data =
[[147 113 140 113 147 147 142 130 145]
 [115 114 142 146 117 130 145 122 117]
 [110 149 135 146 144 109 118 143 148]
 [132 145 120 131 144 127 126 150 134]
 [128 116 115 132 131 120 127 128 133]
 [124 128 124 135 122 133 116 119 119]
 [145 121 108 110 113 106 109 140 112]
 [136 111 114 117 122 119 121 126 114]
 [121 152 102 128 114 141 106 107 108]
 [131 117 140 121 141 133 145 138 146]
 [124 112 140 135 117 145 146 116 117]
 [144 109 144 110 145 154 148 125 143]
 [132 127 116 110 112 115 107 142 110]
 [111 149 114 132 111 144 108 105 107]
 [115 135 119 144 122 118 136 138 148]
 [116 146 116 147 142 121 136 150 146]]
Rows and columns are counted from 1.
(1, 1)	147
(3, 9)	148
(10, 4)	121
(14, 3)	114
(4, 6)	127
(9, 1)	121
(5, 1)	128
(4, 4)	131
(11, 6)	145
(1, 5)	147
(3, 4)	146
(16, 1)	116
(6, 3)	124
(7, 3)	108
(9, 2)	152
(13, 8)	142
(15, 7)	136
(14, 9)	107
(5, 2)	116
(16, 3)	116
(13, 7)	107
(4, 8)	150
(2, 5)	117
(4, 7)	126
(12, 4)	110
(8, 2)	111
(5, 6)	120
(6, 5)	122
(9, 5)	114
(3, 6)	109
(11, 8)	116
(14, 1)	111
(2, 6)	130
(7, 9)	112

arr = ((130, 123, 113, 139, 157, 143, 110, 109, 128, 126, 115), (130, 114, 153, 111, 127, 113, 152, 106, 131, 121, 152), (130, 117, 116, 151, 153, 113, 109, 133, 118, 119, 148), (130, 114, 136, 155, 125, 108, 135, 119, 132, 155, 122), (130, 114, 140, 154, 121, 111, 135, 114, 141, 152, 108), (130, 134, 111, 120, 157, 105, 119, 143, 117, 123, 118), (130, 127, 113, 117, 145, 150, 146, 124, 109, 117, 135), (130, 121, 114, 142, 157, 141, 109, 110, 131, 123, 115), (130, 118, 115, 147, 156, 132, 107, 126, 132, 119, 126), (130, 116, 152, 110, 126, 136, 144, 108, 130, 150, 115))
Rows and columns are counted from 1.
(1, 1) = 130
(7, 10) = 117
(3, 8) = 133
(9, 3) = 115
(6, 8) = 143
(3, 7) = 109
(10, 7) = 144
(9, 11) = 126
(2, 1) = 130
(3, 9) = 118
(10, 10) = 150
(7, 3) = 113
(7, 4) = 117
(7, 5) = 145
(6, 7) = 119
(2, 9) = 131
(10, 3) = 152
(1, 9) = 128
(8, 2) = 121
(9, 1) = 130
(2, 3) = 153
(1, 5) = 157
(10, 8) = 108
(6, 6) = 105
(8, 10) = 123
(4, 4) = 155
(8, 5) = 157
(1, 11) = 115
(3, 6) = 113
(10, 5) = 126
(9, 7) = 107
(5, 1) = 130

M =
[[130 117 140 125 119 139 121]
 [116 124 136 139 124 114 126]
 [114 120 133 142 145 140 131]
 [124 143 125 115 137 138 115]
 [131 142 115 121 144 128 110]
 [148 126 105 131 149 124 103]
 [123 134 138 133 122 115 123]
 [142 125 121 141 115 134 133]
 [137 136 122 118 133 140 125]]
Indices start at 1.
(1, 1) = 130
(8, 1) = 142
(7, 1) = 123
(4, 6) = 138
(3, 6) = 140
(3, 4) = 142
(9, 6) = 140
(2, 4) = 139
(3, 5) = 145
(4, 5) = 137
(4, 4) = 115
(7, 2) = 134
(3, 3) = 133
(6, 5) = 149
(7, 5) = 122
(2, 7) = 126
(1, 4) = 125
(5, 7) = 110
(2, 6) = 114
(9, 2) = 136
(6, 3) = 105

B = [[131, 133, 133, 126, 142, 127, 123, 124, 133, 122, 137, 126, 131], [125, 122, 124, 132, 146, 135, 124, 124, 124, 123, 119, 136, 122], [139, 138, 134, 132, 108, 121, 125, 126, 136, 126, 141, 127, 136], [130, 132, 131, 134, 104, 130, 129, 129, 131, 130, 135, 137, 132], [128, 132, 130, 124, 105, 123, 131, 131, 131, 133, 137, 124, 133], [132, 132, 131, 134, 112, 130, 124, 125, 131, 124, 134, 134, 130], [131, 126, 124, 136, 109, 133, 128, 127, 124, 128, 121, 136, 126], [132, 131, 130, 139, 113, 138, 136, 134, 129, 137, 130, 143, 131]]
Rows and columns are counted from 1.
(1, 1): 131
(5, 12): 124
(8, 7): 136
(7, 8): 127
(5, 6): 123
(2, 10): 123
(6, 3): 131
(2, 13): 122
(7, 3): 124
(2, 3): 124
(4, 4): 134
(5, 1): 128
(2, 2): 122
(4, 11): 135
(6, 1): 132
(6, 2): 132
(7, 11): 121
(6, 13): 130
(6, 11): 134
(8, 13): 131
(1, 10): 122
(7, 9): 124
(5, 13): 133
(5, 7): 131
(2, 9): 124
(2, 6): 135
(3, 9): 136
(6, 12): 134
(7, 1): 131
(4, 5): 104
(1, 12): 126
(2, 7): 124
(1, 6): 127

a =
[[115 135 123 129 122]
 [109 111 122 117 120]
 [117 153 114 120 137]
 [110 115 145 109 116]
 [108 106 127 114 126]
 [139 135 130 138 129]
 [130 104 123 123 135]
 [110 116 127 122 118]
 [110 120 122 116 116]
 [120 107 134 120 125]]
Rows and columns are counted from 1.
(1, 1)	115
(5, 5)	126
(9, 1)	110
(2, 3)	122
(5, 4)	114
(8, 5)	118
(4, 1)	110
(1, 3)	123
(6, 4)	138
(7, 2)	104
(8, 1)	110
(10, 1)	120
(10, 5)	125
(7, 3)	123
(3, 4)	120
(1, 4)	129
(5, 3)	127
(4, 5)	116
(6, 1)	139

A =
[[136 131 127 133 121 129 125]
 [140 129 120 126 122 127 133]
 [127 136 142 137 131 133 124]
 [131 134 135 124 133 127 136]
 [125 124 146 119 131 124 134]
 [135 132 128 122 130 126 139]
 [120 125 155 132 128 129 120]
 [134 132 130 137 121 132 122]
 [127 121 143 131 120 127 120]
 [118 128 158 124 136 127 130]
 [130 120 136 122 123 124 131]
 [131 118 135 124 118 124 127]
 [127 137 142 129 136 130 132]]
Indices start at 1.
row 1 col 1 => 136
row 7 col 4 => 132
row 6 col 7 => 139
row 7 col 7 => 120
row 13 col 5 => 136
row 4 col 4 => 124
row 11 col 6 => 124
row 3 col 2 => 136
row 4 col 6 => 127
row 2 col 1 => 140
row 10 col 1 => 118
row 12 col 3 => 135
row 3 col 1 => 127
row 3 col 7 => 124
row 11 col 5 => 123
row 6 col 1 => 135
row 10 col 6 => 127
row 2 col 2 => 129
row 8 col 2 => 132
row 1 col 4 => 133
row 3 col 5 => 131
row 11 col 3 => 136
row 13 col 2 => 137
row 8 col 3 => 130
row 10 col 5 => 136
row 6 col 4 => 122
row 5 col 6 => 124
row 1 col 2 => 131
row 9 col 4 => 131
row 3 col 4 => 137
row 2 col 6 => 127
row 1 col 6 => 129

X =
131	144	131	131	125	123	133	135	138	112	115	125	134	126	124	131
140	118	127	121	136	129	125	114	119	143	136	124	128	126	133	126
117	113	125	128	127	135	123	125	120	141	141	134	120	132	131	126
115	137	129	135	120	127	131	142	136	113	121	132	128	130	123	130
110	133	127	135	119	131	129	142	135	116	125	135	125	132	124	129
116	138	128	135	120	128	131	142	137	113	120	131	128	130	123	130
106	127	126	134	120	133	128	141	131	122	130	137	122	133	125	128
109	116	124	131	124	135	124	133	124	135	138	137	120	134	129	127
147	124	129	121	136	125	127	114	122	139	130	120	132	124	132	127
137	143	132	129	127	122	133	131	136	114	114	122	135	124	125	131
150	137	132	123	134	121	132	119	130	126	120	118	136	122	128	129
122	141	130	133	122	126	132	139	138	111	118	128	131	128	123	130
148	126	130	121	136	125	128	114	123	137	129	120	133	124	132	128
113	136	127	135	119	129	130	143	136	114	122	134	127	131	123	129
Rows and columns are counted from 1.
row 1 col 1	131
row 14 col 11	122
row 10 col 4	129
row 7 col 15	125
row 9 col 14	124
row 3 col 12	134
row 6 col 5	120
row 13 col 10	137
row 5 col 7	129
row 6 col 10	113
row 9 col 2	124
row 13 col 12	120
row 3 col 9	120
row 1 col 13	134
row 8 col 1	109
row 1 col 5	125
row 13 col 9	123
row 3 col 3	125
row 13 col 15	132
row 7 col 12	137
row 11 col 11	120
row 9 col 11	130
row 10 col 3	132
row 5 col 11	125
row 13 col 1	148
row 10 col 10	114
row 5 col 10	116
row 12 col 7	132
row 2 col 3	127
row 13 col 4	121
row 10 col 6	122
row 2 col 12	124
row 12 col 15	123
row 14 col 2	136
row 5 col 3	127
row 6 col 1	116
row 2 col 8	114

W =
[[137 106 132 128]
 [138 106 131 129]
 [131 128 139 149]
 [136 105 132 128]
 [131 106 138 128]
 [129 114 146 130]
 [147 126 128 141]
 [150 119 128 131]
 [146 113 129 129]
 [149 117 129 131]
 [128 121 151 132]
 [144 127 129 144]
 [129 115 147 130]
 [147 127 129 142]
 [144 111 129 129]
 [135 128 133 151]]
Indices start at 1.
(1, 1) => 137
(10, 3) => 129
(5, 4) => 128
(7, 3) => 128
(3, 3) => 139
(11, 4) => 132
(15, 1) => 144
(14, 1) => 147
(7, 4) => 141
(8, 1) => 150
(12, 1) => 144
(1, 2) => 106
(9, 3) => 129
(5, 2) => 106
(15, 3) => 129
(2, 3) => 131
(8, 2) => 119
(16, 3) => 133
(16, 1) => 135
(3, 4) => 149
(13, 1) => 129
(8, 4) => 131
(14, 2) => 127
(12, 2) => 127
(11, 1) => 128
(2, 2) => 106
